A small network was shown many inputs. Here are its activations along a few directions, one row for each input.
Each table varies a few parts of the input and shows all the possible inputs, shuffled.
A made-up example of a description, with smaller parts first: one of 6 places along a line, together with either a single point or one of 11 places around a ring or (one of 3 separate values, together with one of 8 places around a ring).
Shared parts are said once, and a part with two or three values counts as separate values.
In the rows, 128 means zero.

Other details of the inputs vary at random and push rows far along three fixed directions, the same in every table; ignore that.

Table:
row 1: [ 64 161 102 102 122 137  90 190 127  78 157]
row 2: [170  95 168 158  88 114 175 102  99 131  85]
row 3: [155 126  74 135 109 170 110 129 221 140 202]
row 4: [141 103  77 127 101 188 137  83 184 157 136]
row 5: [167 146 101 123 101 168 101 104 158 165 230]
row 6: [167 132 138 152 180  73 137 218 164  76 191]
row 7: [ 55 177 161 127 106 161  98 113  89  70 106]
row 8: [118 153 128 120 109 163 114  79 101 134 142]
row 9: [152  95 120 121  45 168 125  96 159 180 168]
row 10: [ 65 118 104  88  81 140 104 158 128 147 128]
row 11: [117 125 162 127 182  65 138 160  96 114 106]
row 12: [180  89 143 173 133  94 153 134 156 147 107]
row 13: [ 69 174 167 122 108 127  76 112  89 114 129]
row 14: [168 129 100 126 161  95 155 169 116 150 166]
row 15: [ 39 169 108  90 139 141 109 145  78  87  97]
row 16: [ 88 111 152 106  68 150 104  86 125 150  61]
row 17: [226 122 108 157 150 157 166 113 166 145 175]
row 18: [133 121  69  94 110 144 115 154 157 185 205]
row 19: [146  83 155 153 125  93 153  93 116 168  50]
row 20: [109 124 149 132 174  96 162 151  97  69  83]
row 21: [149 176 107 122 142 157  65 138 176 134 220]
row 22: [133 118 111 117  59 189 121  94 153 141 167]
row 23: [170 178 159 168 195 100 127 143 115  92 141]
row 24: [ 96 138 147 114  70 148  86 105 123 151 150]
row 25: [167  25 127 113  98 113 202 103 134 192  75]
row 26: [199 157 162 178 172  85  99 195 165 109 205]
row 27: [159 108 127 159 155 126 182  81 117 138  62]
row 28: [176 138 127 154 189  84 142 215 169  66 207]
row 29: [104 113 173 128 164  64 136 164  96 115  87]
row 30: [ 86 145 106 112 127 152  80  89 141 149 119]
row 31: [ 36 160 112  94 123 142 108 154  87  76  94]
row 32: [197 115 142 163 142 136 176 116 137 119 112]
row 33: [131 158 177 165 154 119 152 115  66  81  97]
row 34: [ 48 163 124  90 159 135 110 135 110  79 112]
row 35: [121 170  87 130 155 158  81 120 173 130 184]
row 36: [158 102 119 117 171 102 182 111 106 140 106]
row 37: [116  80  98 112  65 168 131  70 168 174  84]
row 38: [197  67 140 135 104 131 171  60 117 202  75]
row 39: [158  93 144 156 144  95 153  90 116 167  68]
row 40: [106 123 157 135 150  66 140 184  73 124  88]
row 41: [ 68 174 156 122 116 148  84 130 126  74  98]
row 42: [ 78 158  70  75 120 156 106 129 120 141 158]
row 43: [187 126 147 160 128 120 135 150 162 114 148]
row 44: [121 120 144 141 147  78 147 195  87  87  97]
row 45: [ 69 104 115  68 121 141 122  85  99 158  78]
Description of these inputs: one of 5 places along a line, together with one of 9 places around a ring.
Q: Changing only the place on the ring of 9 turns row 24 into row 9. The same change can be made to row 19. Which row results?
A: row 12
Q: Changing only the place on the ring of 9 turns row 5 into row 2. The same change can be made to row 30. Which row results?
A: row 37
Q: Change only the place on the ring of 9 in row 42. List by row number the other rows that result.
A: row 1, row 10, row 14, row 15, row 18, row 31, row 40, row 44
Q: Change only the place on the ring of 9 in row 43. List by row number the other rows that result.
A: row 16, row 17, row 21, row 23, row 26, row 32, row 38, row 41

Table:
row 46: [124 119 102 107  90 157 102  86 168 171 178]
row 47: [138 108 169 136 125 117 137 133 121 114 114]
row 48: [125 127 141 139 105 135 118 145 132 114 117]
row 49: [129 113  74  80  81 190 119  92 137 163 160]
row 50: [ 82 164 145 140 131 117  71 154 119 112 122]
row 51: [103 139 138 153 135 135 144 115 102 107  74]
row 52: [125 112 150 116 139 113 142 103 107 152  56]
row 53: [105 155 128 150 115 123  98 125 134 113 121]
row 54: [167 121 112 102 121 152 128 141 169 155 196]
row 55: [ 95 148 130  93 131 149 106 119 124  92 133]
row 56: [ 62 162 112  68 116 169  74 112 130 107 159]
row 57: [ 64 191 110 137 138 154  74 144 140 100 153]
row 58: [204  88  86 127 134 156 160 103 179 152 163]
row 59: [111 158 131 150 147 119 126 132 102 126 131]
row 60: [105  92 141 101 112 135 148  72 106 163  17]
row 61: [ 66 161 146 110 115 152  63 152 157  87 155]
row 62: [114 129 156 156 127 105 118 132 103 123  65]
row 63: [161 146 168 170 151  93 125 192 118  82 150]
row 64: [157  87 162 157 122  93 161 110  77 161  55]
row 65: [ 75 168 139 138 159 132  99 126 132  97 125]
row 66: [162 115  93 133 103 175 154 116 150 152 175]
row 67: [ 49 141  86  93 142 113  88 181 143 116 161]
row 68: [ 74 149 127 126 109 162 123 112 109 106  96]
row 69: [137 152 128 128 142 116 113 157 120 141 137]
row 70: [ 86 132 104  99 100 168 118  90 109 125  67]
row 71: [145 134  79  97 111 163 109 117 140 158 186]
row 72: [156 167 162 137 188  83 113 189 132 102 180]
row 73: [117 127 135 141 140 139 146 104 133 116 103]
row 74: [ 95 168 143 139 156 139 112 147 143  74 157]
row 75: [103 186 108 127 159 125  80 155 127  98 156]
row 76: [ 79 165 115 103 131 136  88 120  96 117 115]
row 77: [180 106 117 141 107 142 144 114 181 131 178]
row 78: [128 126 147 147 134 113 166 105  68 142  83]
row 79: [ 82 131 120  84 123 143 106  80 105 140  95]
row 80: [153 111  96 103 108 173 124 119 192 160 160]
row 81: [186  46 120 130  89 155 170  77 163 189 100]
row 82: [ 66 166 109  88 138 152  66 112 139 112 140]
row 83: [ 95 143  78  93  77 204 103 102 155 159 193]
row 84: [135  61  65  92  95 147 170 139 165 165 147]
row 85: [179 127 184 174 161  66 166 141 105  94 131]
row 86: [168 136 167 173 180  73 120 172 141 107 152]
row 87: [117 123 127 109 100 153 133 125 120 130  81]
row 88: [ 62 135 135  67  92 171 100 105 129 127 102]
row 89: [146 111 172 148 134  86 156 100  92 130  98]
row 90: [155 124 170 160 136  94 142 159  93 113 115]
row 91: [ 91 125 132 119 103 134 107  78 130 143 102]
row 92: [138 110 166 144 119  96 145 124  75 145  75]
row 93: [121 112 154 124 123 115 117 113 121 151 109]
row 94: [ 95 154 139 140 159 123 117 117 124 115 123]
row 95: [105 120 158 123 101 128 136  93 114 109  98]
row 96: [120 105 129 134  91 147 124 112 130 143  83]
row 97: [143 157 175 175 188  74  99 186 141  79 145]
row 98: [159 146  85 126 125 154 102 158 184 154 183]
row 99: [101 150 109 120 133 138 106 117 113 116  92]
row 100: [110 122 123 113 114 148 141 103  94 109  64]
row 101: [110 133 153 113 133 134 126 136 128 105  97]
row 102: [ 92 128 162 112 119 121 101 120 112 134 119]
row 103: [178 124 145 175 125 103 160 139 126 101 125]
row 104: [125 107 119  98  86 166 102 115 166 158 181]
row 105: [152 103 106 120 110 176 156  97 160 154 172]
row 106: [143  97 155 148 150 107 184  78  85 155  68]
row 107: [104 124 149 104 109 122 139 108  70 154  53]
row 108: [118 121 147 128 132 137 155 102 106 128 119]
row 109: [135 167 161 159 188  92 131 158 114  94 171]
row 110: [116 154 146 144 118 107 110 130  99 116 138]
row 111: [186 101  79 148 168  91 163 214 188 119 210]
row 112: [103 174 134 110 129 134  91 172 118 106 152]
row 113: [161  73 121 140 167  52 199 167  97 149 102]
row 114: [215 107 121 172 138 115 155 133 188 127 186]
row 115: [ 91  84 109  91 117 106 163 145 100 138 102]
row 116: [146  92  94 120  65 156 138  64 133 196 125]
row 117: [171 133 152 186 147  75 150 132 107 119 105]
row 118: [110 138 125 115 151 128 114 108 125 111  98]
row 119: [153 129 146 125 168  99 145 123  96 118 123]
row 120: [151 122 144 152 106 117 150 122 111 114 117]
row 121: [104 156 139 144 136 116  91 125 150 100 141]
row 122: [106 151 125 107 142 147 106 130 138  84 138]
row 123: [141 182 147 165 146  97 100 183 129  73 203]
row 124: [159 113  78 139 109 165 146  95 155 184 159]
row 125: [131 108 151 109 133 113 147 101 103 162  70]
row 126: [101  97 103 101 128 111 150 172 127 117 138]
row 127: [218  83 101 143 116 143 182 125 156 176 119]
row 128: [102 171 126 123 142 125  89 159 126 122 125]
row 129: [142 117  63 124 151 108 127 200 191 137 215]
row 130: [184  93 101 114  93 164 157 125 146 171 145]
row 131: [142  77 116 118 150  72 184 162 100 147 117]
row 132: [201 117 133 154 157 104 178 147 101 107 121]
row 133: [222 115 110 185 128 117 157 145 174 129 181]
Q: What is each input in this table made of?
A: one of 8 places around a ring, together with either a single point or (one of 2 separate values, together with one of 5 places around a ring)
Q: Changing only the place on the ring of 8 turns row 75 into row 71. The same change can be made to row 91. Which row results?
A: row 89
Q: Changing only the place on the ring of 8 turns row 108 into row 73. The same change can be made to row 56. Which row results?
A: row 58
Q: Changing only the place on the ring of 8 turns row 129 into row 84. The same change can be made to row 99. Which row results?
A: row 100
Q: Change only the place on the ring of 8 in row 133. List by row number the other rows that result.
A: row 53, row 103, row 110, row 116, row 117, row 120, row 123
Q: Change only the choice among 2 separate values in row 120. List by row number the other rows that result.
A: row 95
Q: Change only the choice among 2 separate values in row 109. List by row number the other rows that result.
A: row 78
Q: Which other rows agree with row 69 in the place on the ring of 8? List them by row number.
A: row 46, row 59, row 64, row 76, row 79, row 93, row 106, row 113, row 116, row 125

Table:
row 134: [ 93 149 140 125 153 109 144 140  80  86  93]
row 135: [126  93 130 124 138 126 163  82 105 147  47]
row 136: [174 125 170 178 140  95 172 130  93  96  95]
row 137: [158 129 109 138 128 153 114 111 179 142 162]
row 138: [ 44 187 136 111 161 124  63 142 123  96 131]
row 139: [ 71 160 148 131 119 142  84 124 133  87 107]
row 140: [ 64 131  86  77  88 175 108 123 128 131 137]
row 141: [121 128 166 137 109 116 141 124  90 120  94]
row 142: [183 136 123 149 179  89 150 167 121 127 181]
row 143: [107  91 109  90  84 147 120 108 133 184 122]
row 144: [104  97  84  91  82 162 112 116 175 167 137]
row 145: [223  97 118 153 141 126 188 105 125 160 153]
row 146: [130 146 162 142 156  97 136 114  75 112  91]
row 147: [214  98 107 157 129 127 159 169 179 131 201]
row 148: [233  77 144 164 117 103 189 121 127 175 138]
row 149: [115  83 120 102  67 156 123  69 144 186  92]
row 150: [ 80 132  80  87 102 172 104 137 153 127 156]
row 151: [ 91 131 105 101  82 197 107  74 141 138 114]
row 152: [116 143 142 131 152 118 152 124  85  94  94]
row 153: [156  93 126 125  93 138 152 122 122 157 135]
row 154: [106 147 129 114 108 152  95  91 129 152 125]
row 155: [100 122 156 128 141  88 125 150 108 123  83]
row 156: [ 53 195 152 122 135 125  66 194 122  47 168]
row 157: [115 124 177 152 140  91 132 132 110 101  63]
row 158: [190  82 104 129 124 121 188 132 115 167 135]
row 159: [125 126 115 125  95 158  93 101 167 161 148]
row 160: [168  86  92 126 127 153 166  93 146 162 114]
row 161: [ 38 149 126  95 125 142 122 112  91 100  63]
row 162: [ 99 200 136 150 214  83  82 213 150  51 187]
row 163: [180 134  90 128 145 120 121 183 162 146 233]
row 164: [113  81 113 102  62 171 135  72 149 164  84]
row 165: [ 65 148 165 124 124 128 101  83  89 125  40]
row 166: [193  78 142 154 133  90 208 144 102 129 102]
row 167: [141 114 131 132  91 151 124  93 122 165 129]
row 168: [ 57 123 148 108 100 132 110 118 109 106  56]
row 169: [115 130 156 132 163  72 139 154  84 119  89]
row 170: [142  84  86 110 114 145 156 119 150 157 120]
row 171: [115 137 124 114 111 133  86 151 156 143 183]
row 172: [185 129 165 184 174  87 169 133 114  95  88]
row 173: [230  73 136 166 115 118 203 123 135 149 138]
row 174: [146 139 107 135 111 156 106 156 183 111 205]
row 175: [196 120 120 141 127 119 127 172 164 148 221]
row 176: [206  96 137 156 155  96 206 111  87 145 100]
row 177: [ 79 145 162 136 113 133 120 107  97  88  65]
row 178: [174  79 112 124 128 130 170  78 117 191 111]
row 179: [158 141 113 147 128 145  94 144 199 127 202]
row 180: [ 98 172 157 135 132 105  74 161 132 103 158]
row 181: [124 134 148 135 144 126 156 108  98 103  67]
row 182: [160 104 117 127  94 167 164  73 120 153 104]
row 183: [136 113 110 115 103 142 103 138 177 163 171]
row 184: [ 95 149 153 128 114 140 123  93  81 117  81]
row 185: [117 208 157 159 206  85  73 189 144  66 184]
row 186: [133 146 151 143 151 119 152 122  90  94  96]
row 187: [103 161  89  94 126 154  97 144 143 124 199]
row 188: [138  95 162 146 138  93 156 133 118 122  72]
row 189: [171 122 104 126 123 119 124 171 161 150 213]
row 190: [ 70 148 160 122  91 143 112  93  80 118  70]
row 191: [110 129 164 133 136  85 145 157  72 100  86]
row 192: [ 66 140  80  81  89 173  70 147 185 125 178]
row 193: [ 96 131 139 113 149 103 128 118  89 136  89]
row 194: [ 68 150 110  84 103 173  72  84 131 154 133]
row 195: [167 174 144 166 202  79 121 187 116  89 192]
row 196: [126 182 155 147 153 114  92 146 114  97 159]
row 197: [ 91 127 117 101  70 174  86  79 144 173 132]
row 198: [123 101 100 101 101 167 133  62 147 167  91]
row 199: [108 165 128 138 182  92  97 202 145  80 157]
row 200: [190 104 118 150 167  81 160 165 145 148 150]
row 201: [122 133  81 107 121 179 120 118 164 133 174]
row 202: [136 141  74 117 146 151 114 156 187 125 204]
row 203: [154 133 157 163 179  96 157 131 106  90  81]
row 204: [108 136 151 134 178  83 138 139 100 116  89]
row 205: [113 110  93 100  93 160 124 137 159 135 155]
Q: Changing only one part turns row 162 into row 144. The same change can be made to row 193. Which row results?
A: row 143
Q: Changing only one part turns row 177 into row 181. The same change can be made to row 139. Which row results?
A: row 203
Q: What is each input in this table made of?
A: one of 8 places around a ring, together with one of 9 places around a ring
Q: Change only the place on the ring of 8 in row 183. List by row number the other rows that result.
A: row 147, row 153, row 156, row 168, row 171, row 175, row 188
Q: A walk changes only the place on the ring of 9. It starts at row 190 and steps to row 141. List the rest of the walk in order.
A: row 153, row 191, row 158, row 187, row 176, row 145, row 184
